W = 122,121,127,107,111,152,115,120,146,110,111,111
The entry just left of the smallest entry is 127
Give the entry just left of 121.
122

Read these off the grid that follows.
1) Give the 5th entry in reading order.
2) Give the 1st entry in reading order.
3) Give the fifth-last entry, reading row by row.
4) Give the entry directly below the largest entry.
5) Give the bottom-left entry.
6) Give the bottom entry of the column that holds the largest entry.
7) Give the last entry, reading row by row.
8) Give the entry in the top-right corner.
[[132 130 137 137 130 144 154 143 117 121 127 127 122]
 [125 125 138 130 140 121 148 119 127 132 108 126 123]
 [109 126 124 125 127 135 129 140 123 148 121 133 129]
 [138 108 122 125 127 126 135 118 142 124 142 131 120]
 [122 147 119 128 131 107 126 125 121 122 136 133 143]
 [136 107 126 126 127 124 156 128 131 124 147 119 131]
 [136 122 143 103 120 120 126 122 135 127 141 129 137]
 [138 132 128 146 112 140 115 115 126 127 120 132 131]
 [133 132 139 124 149 113 133 127 113 127 130 123 127]]
1) 130
2) 132
3) 113
4) 126
5) 133
6) 133
7) 127
8) 122

x =
[[107 139 114 117 145 112 145 145 140 107 140 147 100 142 110]
 [135 145 105 105 148 122 146 110 147 114 154 145 124 149 108]
 [124 128 123 123 130 130 130 129 131 121 131 130 129 130 123]
 [115 120 125 124 122 140 125 139 128 115 125 124 137 122 122]]
Rows and columns are numbered from 1.
Give the entry at row 1, column 3.
A: 114
The bottom-right entry: 122
Give the entry in row 3 and column 1.
A: 124
Give the top-left entry.
A: 107
The entry at row 2, column 1 is 135
Give the entry just right of the largest entry.
A: 145
The entry at row 2, column 3 is 105
The entry directly below 148 -> 130
The bottom entry of the column that holds the largest entry: 125
Give the bottom-left entry.
A: 115
The entry in row 2 and column 2 -> 145
The entry in the top-right corner -> 110
The entry at row 1, column 2 -> 139
Give the top entry of the column that holds the largest entry.
A: 140
Give the bottom entry of the column that holds the smallest entry.
A: 137
The largest entry -> 154
Give the entry at row 3, column 2.
A: 128
The entry at row 3, column 3: 123
